Each row below holds a small network's activations on one record, seen along a few directions.
Records have a field called Kadi. Each example row is followed by its value.
Other fields move the rows too, some of them a lot.
(in the rows, 500 means zero)
Strong random noise was added to every row along 10 fixed directions; ignore it. To show where, here is one row again and again, with new noise each time:
[554 278 535 532 712 598 439 665 372 443 337 520 305 328 360 586 625 566
 666 380 372 544 539 450 420]
[426 469 430 567 396 516 529 500 631 604 472 499 398 520 609 459 712 472
 667 434 540 517 512 654 564]
[614 610 398 498 377 483 477 399 505 433 642 703 451 536 446 547 347 405
 447 566 478 478 400 456 565]
[648 212 490 408 763 479 444 562 343 547 313 502 532 548 523 573 623 654
 410 424 441 586 545 385 299]
[708 467 329 515 404 338 410 231 312 179 693 777 270 445 397 692 342 397
 503 470 451 504  95 288 670]
[327 480 467 647 448 476 506 198 505 525 654 365 565 640 514 423 603 478
 512 554 702 363 608 516 556]
[503 579 561 502 499 732 379 651 445 555 401 467 427 353 354 468 566 476
 524 481 537 437 562 713 429]
[491 454 436 558 410 461 563 332 499 455 626 555 464 550 505 540 573 454
 541 486 512 430 559 468 564]
[403 324 344 632 480 329 496 280 586 469 537 470 318 612 619 467 618 543
 736 427 554 599 317 447 676]
[443 417 485 628 498 466 512 411 455 404 528 536 357 395 486 581 680 411
 638 447 540 424 413 480 574]
[519 659 408 487 352 726 584 565 616 669 636 721 681 605 473 544 561 149
 434 623 503 336 874 533 256]
[429 683 681 732 534 254 542 413 577 751 486 531 677 500 888 457 807 630
 201 658 875 320 278 685 654]

[551 507 673 410 448 311 674 619 415 205 333 509 397 129 535 710 624 445
 469 368 365 448 166 534 646]	f10
[581 353 356 291 387 612 432 408 381 422 472 358 516 593 391 488 497 471
 542 376 449 600 587 541 348]	f8
[595 287 526 426 537 403 629 505 544 438 338 446 508 521 504 500 375 813
 373 341 211 665 653 456 525]	f2
[513 535 576 671 631 499 349 509 448 664 578 509 304 500 533 358 528 861
 560 542 655 473 451 578 725]	f1
[507 702 656 394 527 573 415 584 418 485 495 442 568 429 406 449 425 457
 393 651 609 380 436 583 509]	f5
[588 273 492 424 505 679 257 545 227 529 327 307 255 367 464 465 811 785
 610 206 568 558 483 776 477]	f8
[533 295 215 448 478 604 286  71 255 462 740 415 607 841 363 494 376 459
 434 438 612 505 712 309 278]	f7
[372 426 632 624 364 468 739 333 525 426 622 410 528 410 503 532 673 592
 497 390 446 320 803 578 649]	f4
[473 299 242 544 678 573 379 584 597 490 427 588 364 643 348 482 264 402
 776 478 287 756 549 241 329]	f7
[586 619 518 475 497 488 664 529 555 386 666 716 672 515 349 620 187 323
 380 649 272 436 697 214 415]	f3
[358 589 419 481 318 595 608 553 780 765 558 413 599 711 637 325 595 494
 598 545 541 507 817 676 501]	f8
[380 565 477 618 558 334 459 282 594 526 560 397 590 654 552 357 318 613
 399 655 662 520 299 441 649]	f6
[464 485 690 605 706 526 257 615 287 531 186 311 518 208 522 528 700 566
 380 409 716 505 181 707 381]	f7
[303 408 412 798 584 681 406 451 512 520 684 556 203 491 338 457 606 452
 913 520 564 412 700 397 587]	f6
[540 584 521 802 862 521 128 639 417 689 461 608 369 472 475 422 391 628
 589 686 730 592 176 428 509]	f3
[642 474 187 225 224 513 567 505 648 624 532 748 598 754 744 599 723  98
 505 457 452 547 539 500 265]	f5
[407 630 538 620 498 798 171 287 232 575 563 301 602 477 287 403 507 528
 235 501 832 255 616 730 344]	f9
[613 360 146 497 403 673 316 403 457 558 585 623 488 686 421 561 416 276
 682 376 453 707 560 454 227]	f4
[492 592 636 714 480 467 611 536 489 381 618 644 300 250 401 599 457 607
 573 475 401 376 505 497 764]	f9
[714 394 332 276 328 616 430 529 245 126 556 634 210 302 230 763 485 210
 771 293 281 539 335 422 456]	f5
[401 678 250 834 479 722 157 541 608 661 579 666 361 498 413 456 400 173
 787 555 664 594 299 571 387]	f4
[544 560 252 526 182 593 504 360 585 537 830 684 326 630 497 498 565 321
 807 476 503 473 590 550 628]	f3
[324 493 740 323 525 572 594 583 485 349 187  93 630 304 326 436 466 590
 315 412 436 455 564 718 461]	f9
[535 559 716 508 601 540 319 583 312 611 356 325 459 368 531 416 697 827
 315 488 716 392 424 749 577]	f1
[574 565 339 431 464 596 288 593 579 671 371 583 433 554 584 407 508 471
 462 489 599 628 237 674 429]	f6
[303 176 376 695 674 456 518 446 578 515 467 509 294 569 608 533 842 373
 820 413 485 483 599 266 450]	f10
[584 336 514 329 545 517 636 581 530 535 429 468 559 597 472 494 451 706
 406 412 248 563 847 408 406]	f1
[515 329 325 387 474 564 401 288 396 463 615 346 431 732 376 395 357 644
 632 430 484 592 638 444 499]	f10
[475 563 436 608 343 578 519 418 528 468 548 561 578 461 433 542 447 333
 389 454 455 470 584 560 404]	f2
[417 366 335 620 440 511 449 445 564 687 451 485 459 572 745 500 848 441
 617 328 632 557 474 627 424]	f2

Which value of Kadi does each new row have?
[568 622 440 447 379 548 410 281 340 498 576 453 790 565 462 550 459 357
 152 561 711 364 448 583 317]	f6
[778 364 541 257 585 610 308 440 115 420 513 517 397 528 357 518 441 830
 246 415 457 420 597 478 475]	f10
[404 347 552 577 593 723 478 531 322 505 414 324 689 370 347 627 759 262
 553 403 552 391 798 548 135]	f4
[587 444 667 428 652 426 528 671 455 401 308 454 473 316 448 541 432 659
 463 458 334 593 379 456 527]	f3
[442 392 478 526 369 149 769 273 541 358 628 586 467 518 815 665 861 372
 575 445 563 377 319 375 704]	f5
[807 427 623 404 479 520 517 512 188 402 632 620 437 375 379 665 509 779
 375 383 332 399 713 479 556]	f5
[262 713 768 555 752 610 555 891 666 317 193 438 458 166 239 463 225 243
 572 703 379 470 356 425 445]	f10
[699 386 262 349 335 561 498 527 524 599 618 728 359 687 606 551 612 476
 646 369 364 595 647 483 455]	f5
[360 631 432 340 234 592 610 401 670 420 492 304 673 572 404 403 336 262
 488 524 486 528 553 648 442]	f6
[710 573 500 846 632 341 416 701 540 713 510 939 302 399 746 614 571 674
 538 553 549 588 200 498 662]	f4
